Each row below holds a small network's activations on one input, seen along a few directions.
Each table varies a few parts of the input and shows all the possible inputs, shuffled.
Descriptions start from the smaller parts, as in this example, which fits no table here: line(6) and (point or ring(9) or (values(2) and ring(8))).
Shared parts are said once, and a part with two or three values counts as separate values.

Other details of the inputs vary at random and push rows far along two fixed directions, the same in every table; ignore that.

Table:
x1: [ 45.5  42.2 -25.4  34.5   7.9 -35.5 -18.4 -32.5  -4.2  10.1  45.9  61.9
  -5.5 -24.5  32.4]
x2: [ -6.3 -14.1  29.8 -59.9 -35.1  34.9 -18.7  14.3 -20.3 -12.4 -19.5 -36.7
  28.7  -1.2 -38.3]
x3: [ 30.2   9.1 -26.7   9.8  25.3 -22.4  -1.5   6.1  22.1 -15.8  39.5  27.5
 -13.3  13.9  35.1]
x4: [-32.1  -7.3  15.8  13.2  11.0  11.7  26.8  15.7  -5.2   3.5 -32.5 -15.4
  -8.6  16.1  -9.8]
x5: [ -0.6  -1.9  33.1 -61.5 -27.3  42.4  -1.8  18.2 -31.7  -4.5 -28.7 -25.6
  27.8   0.0 -35.3]
x6: [ -2.8   9.4  -6.9  47.7  27.4 -29.0   0.5  -4.1  23.8 -15.5  19.5  24.9
 -26.7  13.1  13.2]
x7: [-11.7 -58.9 -56.1   9.6  45.8 -10.6  37.3  23.1  66.1  -6.7   9.6 -35.4
 -36.2  38.9  44.1]
x8: [-36.6  -3.3  15.1  19.6  14.4   7.5  24.6  15.7 -13.1   5.2 -25.3 -12.6
  -0.9  13.5   4.6]
x9: [-42.0 -17.9   7.2  20.4   5.2  -4.1   9.7  14.3   4.6  -4.2 -15.2 -21.4
  -1.2  13.6   0.1]
x10: [-16.9 -15.4  10.4 -29.7 -40.9  17.9  -9.3  -5.6 -25.9  22.6 -27.5 -32.2
  25.5 -25.4 -25.4]
x11: [ -3.5 -11.8  16.9 -32.5 -35.3  28.6  -0.7  -7.6 -18.4  26.4 -36.0 -26.0
  12.1 -22.2 -39.2]
x12: [ 56.4  67.5  25.7 -23.5 -14.9  -4.8 -49.5 -15.8 -34.7 -28.7  44.9  62.6
  29.8 -18.0  -2.4]
x13: [-12.2  -8.1  19.4 -47.3 -24.0  29.3  -6.4  18.3 -28.9  -5.4 -13.3 -30.3
  34.2   2.4 -12.8]
x14: [-45.6 -33.4   4.5   9.3  -2.9  -5.4  -8.1   2.5  26.0 -20.3  -8.7 -37.5
   2.5  12.9 -11.0]
x15: [ -9.4 -44.6 -49.1  27.9  31.9  -8.3  53.8   6.6  35.1  38.7 -16.9 -26.4
 -44.0   9.9  28.7]
x16: [  6.6 -40.7 -42.7   9.9  52.4   3.5  59.7  30.6  47.9   9.9  -4.8 -17.0
 -47.0  38.7  35.1]
x17: [-21.1 -29.3   6.5 -39.4 -49.0  16.0 -26.7 -18.0  -3.4   8.7 -20.8 -44.8
  27.7 -26.8 -34.4]
x18: [ 22.2  14.2 -25.6  25.9  21.3 -13.7  22.8 -11.9  -3.7  29.5   7.5  26.7
 -16.8 -10.9  30.9]
x19: [ 29.9  25.8   1.8  -2.6  -9.8   0.1  -3.7 -19.1 -17.8  20.0  -1.5  25.6
  -0.2 -23.0  -9.2]
x20: [ 34.1  52.6  10.3  46.1  16.1 -33.6 -29.5 -23.8  13.0 -28.2  43.1  71.5
 -17.1  -1.7   2.3]
x21: [ 15.8  66.0  36.1  22.6 -19.4 -24.5 -61.1 -27.1 -31.4 -32.9  40.5  60.6
  29.4 -19.2  -8.7]
Each input here is: values(3) and (point or ring(6)).
Changing only the values(3) part turns x12 into x8. The same change can be made to x16. Which row results?
> x20
Start at x18 and move only the ring(6) part, one step at a time. The first step leads to x1. Which rows follow, in order?
> x10, x15, x11, x19
Change only the values(3) part in x9. List by row number the other rows that result.
> x3, x10

Table:
x22: [-33.4 -43.9 -30.5  42.7  50.4 -10.1  46.7  20.2  51.2  -2.6  -7.5 -25.3
 -41.6  39.4  31.7]
x23: [-18.4 -32.6 -46.4  38.1  53.2  -6.9  69.2  17.6  27.7  30.3 -13.1 -15.9
 -37.3  25.4  51.1]
x24: [-22.9 -33.7 -34.7  45.4  47.5 -13.3  58.9  27.1  31.1  19.6 -13.6 -15.1
 -44.3  30.5  34.2]
x25: [-37.3  -6.0  39.0 -23.1 -28.8  18.5 -26.6  -0.6 -14.5 -22.6 -21.5 -29.2
  29.8   0.6 -37.5]
x26: [-36.5  -9.0  39.8 -15.0 -33.9  16.8 -27.5   3.8 -18.5 -15.1 -18.0 -29.3
  29.6  -4.3 -38.1]
x27: [-10.9   2.3  28.9 -37.3 -28.4  32.3  -8.1  -2.1 -32.5   6.7 -27.6 -20.7
  29.7 -12.6 -28.3]
x28: [-29.8   1.9  33.2 -24.1 -27.2  16.9  -7.6   5.7 -31.9  -2.8 -30.3 -23.3
  27.2  -6.7 -31.4]
x29: [ 80.3  61.4 -20.0  31.0   6.6 -43.3 -39.3 -41.9   9.1  -4.5  66.7  89.6
 -16.9 -27.1  19.4]
x30: [-10.0  -3.7  16.0 -38.1 -38.9  21.7  -8.4  -9.9 -31.2  18.4 -29.1 -25.8
  29.0 -25.7 -29.4]
x31: [ 31.7  63.4  12.8  43.4   2.3 -47.6 -61.2 -34.5   2.9 -40.5  63.5  77.7
   5.4 -14.6   9.7]
x32: [  5.2 -55.2 -71.2  12.9  53.0  -6.8  70.6  21.1  55.8  32.3  -7.2 -27.5
 -50.5  25.9  51.6]
x33: [-31.5 -51.4 -40.0  27.4  48.5  -9.1  47.2  28.5  57.4  -6.9  -2.9 -32.2
 -36.8  45.3  37.3]
x34: [-21.9   2.7  33.8 -28.6 -25.0  20.6 -10.4   4.8 -25.8  -7.0 -29.5 -20.6
  22.6  -3.6 -35.6]
x35: [ 67.1  64.2 -19.8  35.7   3.8 -47.5 -38.0 -43.4  -0.9  -2.0  60.3  88.4
  -9.4 -32.0  23.6]
x36: [-19.4   1.8  28.4 -23.9 -31.7  26.2  -6.0   0.6 -38.9  13.8 -28.4 -19.4
  29.7 -15.8 -23.1]
x37: [ 47.7  55.5   1.7  20.8   0.8 -41.8 -65.5 -24.6  11.5 -51.8  77.9  70.7
   6.5  -5.0  13.2]
x38: [ -7.6  -0.1  32.4 -33.3 -34.0  33.2 -10.4   2.0 -32.6  10.7 -24.1 -20.1
  26.1 -13.3 -32.1]
x39: [-14.3  -3.4  27.8 -25.5 -32.7  30.0  -5.0   4.2 -35.9  15.3 -26.5 -21.7
  26.1 -12.8 -27.9]
x40: [ -3.1  -4.8  16.0 -44.2 -36.0  26.4 -10.4 -10.4 -25.1  15.3 -29.6 -25.3
  25.0 -23.3 -33.2]
x41: [ 74.0  71.0  -4.2  29.5  14.3 -32.4 -38.6 -37.4   0.6 -18.8  66.6  94.0
  -8.8 -18.5  20.3]
x42: [-11.5  -6.4  25.8 -44.6 -30.4  21.2 -17.4  16.4 -24.8 -12.8 -14.8 -27.0
  27.2  -0.6 -28.2]
x43: [ -0.2  -7.4  21.5 -53.5 -32.7  32.0 -15.3   9.9 -30.8   0.7 -13.2 -28.7
  34.0  -9.0 -20.6]
x44: [-17.4 -34.7 -36.0  37.9  54.6  -8.4  62.8  24.8  40.6  12.9 -14.1 -15.2
 -49.7  35.3  34.1]
x45: [ -5.1 -45.4 -61.6  39.6  45.2 -13.2  68.4  15.2  38.5  44.7 -11.7 -17.4
 -51.9  17.7  44.8]
x46: [ 61.8  71.2   3.7  40.6  12.0 -44.9 -44.7 -28.3   4.5 -28.9  64.7  92.1
 -12.6 -11.5  11.9]
x47: [-12.6  -6.8  27.2 -45.6 -27.7  24.5 -12.0  14.2 -17.3 -13.0 -21.8 -25.5
  25.1   1.1 -32.9]
x48: [  3.8 -56.8 -71.0  13.1  49.0  -8.9  66.1  24.7  46.8  32.9  -2.9 -32.2
 -47.1  26.2  55.3]
x49: [  0.1 -10.2  16.2 -42.9 -35.1  29.8  -6.4  -7.5 -21.2  17.0 -28.2 -26.3
  18.6 -22.0 -34.5]
x50: [-34.3 -44.6 -28.5  45.3  45.7 -11.8  44.1  22.6  48.5   1.5  -6.3 -26.9
 -39.9  36.9  31.1]
x51: [ 81.0  64.8 -13.9  14.0  15.3 -34.5 -41.3 -30.4   8.9 -25.3  74.4  89.7
  -3.5 -13.8  28.4]
x52: [-30.9   1.2  35.3 -18.7 -29.7  16.6  -9.3   7.5 -33.0   1.0 -31.9 -22.1
  24.9  -8.9 -31.5]
x53: [-43.4  -5.2  38.4 -19.0 -30.2  14.0 -24.7   0.0 -20.0 -18.8 -20.4 -29.7
  33.9  -3.1 -33.5]
Changing only one part turns x22 into x44. The same change can be made to x37. Which row results?
> x42
What is each input in this table made of?
> line(4) and (values(2) or ring(6))
Change only the ring(6) part in x24. List by row number the other rows that result.
> x28, x34, x44, x46, x52
Which other rows agree with x41 in the line(4) part? List them by row number.
> x23, x27, x36, x38, x39, x43, x51
Change only the values(2) part in x33. List by row number the other rows that result.
> x37
